A small network was shown many inputs. Here are its activations along a few directions, one row for each input.
In each table, some parts of the input vary, and every possible input appears once, in random order.
Descriptions start from the smaller parts, as in this example, which fits no table here: one of 3 separate values, together with either a single point or one of 9 places along a line or (one of 4 places along a line, together with one of 5 places around a ring).
Shared parts are said once, and a part with two or three values counts as separate values.
In the rows, 128 means zero.

Other details of the inputs shift rows strongly along two fixed directions, in all tables alike. That doesn't count.

A family of inputs:
row 1: [150 150 107  90 155 131 158 130 122 143 113 150 156 169]
row 2: [134 135  86 145 123 194  91 143 107 115 179 187  95  96]
row 3: [157 153 122 104 129 130 130 167 120 143  90 156 137 153]
row 4: [156 162 141 106 145 157 141 160 123  88 118 122 122 151]
row 5: [136 144 136  98 137 148 157 154 107 115 102 101 142 149]
row 6: [ 63  70 134 199 105 115 110  95 139 160 177  99 125  68]
row 7: [ 86  68 120 191  96 109 123  92 135 151 193  96 129  54]
row 8: [ 94 111 130 137 131 176 109 148 103  93 174 126 124 110]
row 9: [160 138 117  95 119 117 133 149 133 124  89 166 108 157]
row 10: [128 150 134  96 166 121 146 122 127 107  90 147 141 165]
row 11: [136 142 111 158 106 183  79 143 113 104 162 153 113 112]
row 12: [154 143 126  87 154 141 142 132 120 145  98 144 157 168]
row 13: [137 127 113 140 122 158  76 142 112 100 152 178  93 102]
row 14: [115 119 123 135 134 192  95 132  95  62 171 131  91  97]
row 15: [101  88 151 209 122 108  76  73 143 140 165 112 133  82]
row 16: [113 154 152  86 155 112 160 135 115 116 107 142 130 165]
row 17: [113 150 142  82 150 140 156 135 113 100 117 155 107 182]
row 18: [ 99 135 120 158 156 198  78 119 100  90 173 155 118 125]
row 19: [129 146 125  91 161 148 142 123 126  91  99 158 119 183]
row 20: [155 154 127 104 135 152 161 143 121 124 106 110 130 139]
row 21: [115 121 182 135 123  44 162 107 149 178  97  94 161 139]
row 22: [121  85 122 197 116 103  62 111 132 178 168 116 120  79]
row 23: [115 126 102 140 130 212 121 129  96  88 187 131 101  95]
row 24: [ 92 150 131  90 158 148 165 173 116 109 113 136 143 177]
row 25: [142 139 134  88 137 160 169 143 114 126  97 105 139 138]
row 26: [164 164 134 106 123 156 123 162 137 103 109 156 132 154]
row 27: [145 127 126 129  86  53 139  97 166 154  88  86 130 125]
row 28: [ 62  62 129 196  99  93 105  91 145 129 173 108  99  91]
row 29: [ 92  66 157 188 101 104  97 105 141 130 178  92 131  66]
row 30: [ 89 138 122 141 142 174 126 115 101 118 192 155 109 115]
row 31: [ 91 101 149 130 122  28 177 118 158 162  86  91 154 135]
row 32: [158 132 117  83 149 113 132 150 138 135  96 154 110 171]
row 33: [121  92 154 118 109  58 186 116 153 187  85  73 173 115]
row 34: [144 180 115  95 130 159 125 155 120 107 112 125 134 151]
row 35: [101 138 100 152 157 201 104 106 108  98 185 166 113 114]
row 36: [152 153 129 105 137 123 150 143 122  95 106 116 118 140]
row 37: [108  68 130 187  88 115  98  83 129 118 164  87  94  72]
row 38: [146 175 116  85 132 145 124 145 128  88 110 135 119 142]
row 39: [110 161 152  94 152 128 159 146 108 133 111 133 146 173]
row 40: [153 108 158 137 123  41 135 103 157 182  86  99 177 147]
row 41: [158 129 114 143  83  57 168 109 163 192  92 108 160 115]
row 42: [152 160 108 107 135 142 176 141 122 121 119 116 129 141]
row 43: [116 162 147  78 159 161 165 142 108 130 115 147 135 166]
row 44: [139 127 107 148  96 168  84 126 129  86 157 163  87 118]
row 45: [130  83 139 192 119 100  61 111 148 167 167 121 116  79]
row 46: [124 120 114 139 149 177  64 119 100  80 178 170 107 123]
row 47: [163 164 115  96 121 169 140 154 128 125 102 156 134 147]
row 48: [121 128 141  76 145 114 169 154 127  99 101 124 140 150]
row 49: [140 106 165 136 110  67 159 117 147 157  90  66 156 116]
row 50: [119 111 117 187  82 127  81  84 140 155 165  93 121  56]
row 51: [121 117 135  78 135 118 171 146 134  99 101 125 125 163]
row 52: [150 136 118  84 150 139 127 132 120 101 108 161 124 188]
row 53: [ 68 123 100 145 145 195 126 140 111  94 199 156 104 113]
row 54: [163 117 152 139 101  42 138 130 163 189  71 117 155 125]
row 55: [147 183  94  86 130 161 152 142 128 115 121 135 131 142]
row 56: [124  80 123 184 119  88  64 102 139 159 164 127 105  72]
row 57: [ 73 117 136 149 147 189  98 150 117  75 188 150 106 121]
row 58: [149 112 136 141  98  53 160 104 154 146  91  78 123 129]
row 59: [155 113 115 127 127  39 165 117 162 223  91 108 157 125]
row 60: [158 107 134 124 127  50 149 120 160 224  76 102 158 125]
row 61: [121 126 114 150 146 192  64 129  93  99 181 159 122 131]
row 62: [149 159 129 114 135 140 150 154 114 113 110 107 133 149]
row 63: [132 160 128  89 171 170 152 130 120 122  97 150 147 167]
row 64: [160 156 122 103 116 125 132 147 135 108  98 151 127 145]
row 65: [132  89 120 191  88 118  80 104 133 177 153 135 117  60]
row 66: [149 137 148 138  97  57 132 111 168 163  92  78 155 116]
Description of these inputs: one of 6 places along a line, together with one of 11 places around a ring.
- The inputs of row 32 and row 22 match in every part but the place on the line of 6. If row 19 is changed in the same way as row 32 into row 22, which row does it become? => row 18
- Which other rows does row 23 become when the place on the line of 6 takes its other values? List them by row number. => row 5, row 14, row 25, row 37, row 49

A family of inputs:
row 67: [105 143 114  91 178 237 121 184 107 107 159 187 108 150]
row 68: [151 135 173 123 113  87 181 114 153 119  58  80 171 174]
row 69: [169 139  95 110 129 144 156 153 112 164 119 115 156 139]
row 70: [ 98  61 121 204  87  27  74  91 175 122 167  72  88  71]
row 71: [103 124 138 214  90 186  93  78 109  88 214  86  89  58]
row 72: [144 143  84  85 126 147 176 184 135  76 135 108 116 127]
row 73: [126 114 169 101 162  57 175 133 141 180  94 131 161 157]
row 74: [107  93 161 199  90  81  87  68 139 164 159  61 133  22]
row 75: [173 166 118  73  88 164 156 154 114  78  96 132  68 133]
row 76: [190 155 126 109 104  66 128 133 153 167  44 134 177 164]
row 77: [166 134 118 108 134  91 186 155 130 190  71  94 169 143]
row 78: [182 114 148  88  68  71 162 140 155 111  29 113 118 153]
row 79: [136 146 131  90 201 214  75 166  99  73 149 172  93 176]
row 80: [163 130 182 102 132  83 146 149 153 156  60  96 184 153]
row 81: [131 172 167  94 107  78 179 131 130 153  85  76 174 145]
row 82: [ 92  69 177 217  67  73  65  80 141 143 159  77 163  73]
row 83: [156 196 119 110 147 222 100 186  90  97 143 161  96 133]
row 84: [136 117 137  86 147  92 192 121 132 158  79  77 181 121]
row 85: [117 121 146 194 108 175  61 111 114 129 211  98 102  36]
row 86: [116 169  64  92 149 219 114 158 109 111 152 211 106 151]
row 87: [ 93 136 137  79 201 209 111 152  86  57 166 207 106 149]
row 88: [ 89 156 134  81 181 212  87 150  85  40 168 165 110 189]
row 89: [207 195 116  99 105  80 161 107 166 182  59 126 154 138]
row 90: [152 151  95  96 120  84 182 107 178 200  67 160 161 154]
row 91: [ 74 149 139  87 178 210 116 160  76  54 186 207 114 177]
row 92: [ 84 147  81  86 137 200 146 200 134  49 172 174  80 137]
row 93: [112  73 111 216  96  43  73  62 141 198 170 149 121  71]
row 94: [176 106 105  74  83  87 208 135 135 138  63  91 119 130]
row 95: [105 139 154 110 158  57 169  97 139 128  72  77 150 181]
row 96: [141 110 165 107 164  55 163 140 141 187  84 142 154 163]
row 97: [112 117 162 118 144  61 210  99 138 146  94 116 152 178]
row 98: [133  80 157 208 114 170  20 125 123 115 183 132 117  69]
row 99: [121  37 127 189  61  46  75  59 150 135 141  88  63  70]
row 100: [122 151  98  95 140 171 151 171 119 156 124 169 135 165]
row 101: [190 156  76 104 130 144 153 111 142 150 108 147 151 130]
row 102: [151 132 144 109 155  54 139 138 142 176  58 113 145 183]
row 103: [ 44  72 124 178 130 176  83  96 121 125 206 139 111  52]
row 104: [130 146 152  87 167 223  80 163 102  39 131 166 129 140]
row 105: [100  56 114 175  85 138  75  99 110  85 200 178  38  69]
row 106: [177 144 138 124 113 128 104 161 127 141  90 141 160 161]
row 107: [138 123 163  93 166  63 149 123 149 164  76  91 156 171]
row 108: [119  69 137 220  50  48  75 113 182 112 152  76 115  52]
row 109: [ 31  62 143 204  80  82 120  76 142 185 185  92 151  69]
row 110: [180 163 163  99 131  87 162 152 143 183  69  87 156 135]
row 111: [ 66  57 142 206 101  93 113  88 154 206 179  91 139  50]
row 112: [146 171  81  92 171 194  68 140 101  79 144 195  93 176]
row 113: [ 83 105 149 217 104 167  57  90 114  68 186 107 114  75]
row 114: [119 199 140 106 137 167 163 135 104  82 120 103 125 138]
row 115: [145 141 123  86 163 182 164 161 109 125 133 111 150 131]
row 116: [119 130 139  94 122  89 201 128 122 158  96  73 192 147]
row 117: [109  61 133 223  98  53  79  83 132 206 178 134 127  79]
row 118: [ 23  96 115 205 117 179 110  88 112 108 215 123 103  70]
row 119: [164 178  84  88 175 208  73 123 122  73 142 210  93 174]
row 120: [165 140 151 131 126 126 104 169 129 135  80 141 151 154]
row 121: [141  82  78 213  76  83  91  67 136 198 167  92 141  42]
row 122: [139 130 113 209  83 167  47 114 107 148 207 118  98  52]
row 123: [109 126  84  69 111 227 143 171 104  56 147 197  52 138]
row 124: [138 123 151 116 152  48 164 147 135 192  75 152 149 170]
row 125: [153 152 114  94 163 144 104 152 113 125 112 154 122 192]
row 126: [179 193 101 108 111 122 126 133 127 153 100 133 132 129]
row 127: [123 101  97 198 123 147  48  69 133 133 210 208  90  76]
row 128: [189 182 103 104 137 222  71 144 128  68 124 213 122 156]
row 129: [ 92 124 140 110 125  97 232 111 150 161  87  95 161 168]
row 130: [100 167 101 103 166 242 158 146  75  47 167 128 119 138]
row 131: [170 121 133  99 146  97 184 149 136 185  81  84 173 136]
row 132: [ 90 130 159 118 153  51 198 105 130 144  90 118 155 167]
row 133: [150 188 113  89 111 137 158 184 143  70 124 111  97 127]
row 134: [ 78  75 141 177 153 150  35  78 115  91 196 122  97  77]
row 135: [118 131 145 115 160 127 150 101 127  92 115 101 123 185]
row 136: [123 120 131  98 127  24 185 158 166 124  95 132 123 155]
row 137: [101 155  99 105 163 230 121 189 101 112 152 197 102 153]
row 138: [142 127 132 111 126 103 229 107 131 145  89  58 171 151]
- What is each input in this table made of? => one of 6 places around a ring, together with either one of 2 separate values or one of 10 places along a line
- The inputs of row 93 and row 126 match in every part but the place on the ring of 6. If row 117 is changed in the same way as row 93 into row 126, which row does it become? => row 122
- Which other rows does row 124 become when the place on the ring of 6 takes its other values? List them by row number. => row 77, row 83, row 102, row 120, row 137
- Which other rows agree with row 121 in the place on the ring of 6? List them by row number. => row 69, row 72, row 77, row 84, row 94, row 101, row 115, row 116, row 130, row 131, row 138
- Start at row 128 and move only the place on the line of 10, one step at a time. The first step leads to row 76. Which rows follow, in order? => row 106, row 120, row 98, row 80, row 104, row 82, row 113, row 68
- Which other rows does row 94 become when the place on the ring of 6 takes its other values? List them by row number. => row 75, row 78, row 99, row 105, row 123
- Which other rows does row 123 become when the choice among 2 separate values takes its other values? List them by row number. => row 92
- Which other rows does row 99 become when the choice among 2 separate values takes its other values? List them by row number. => row 70
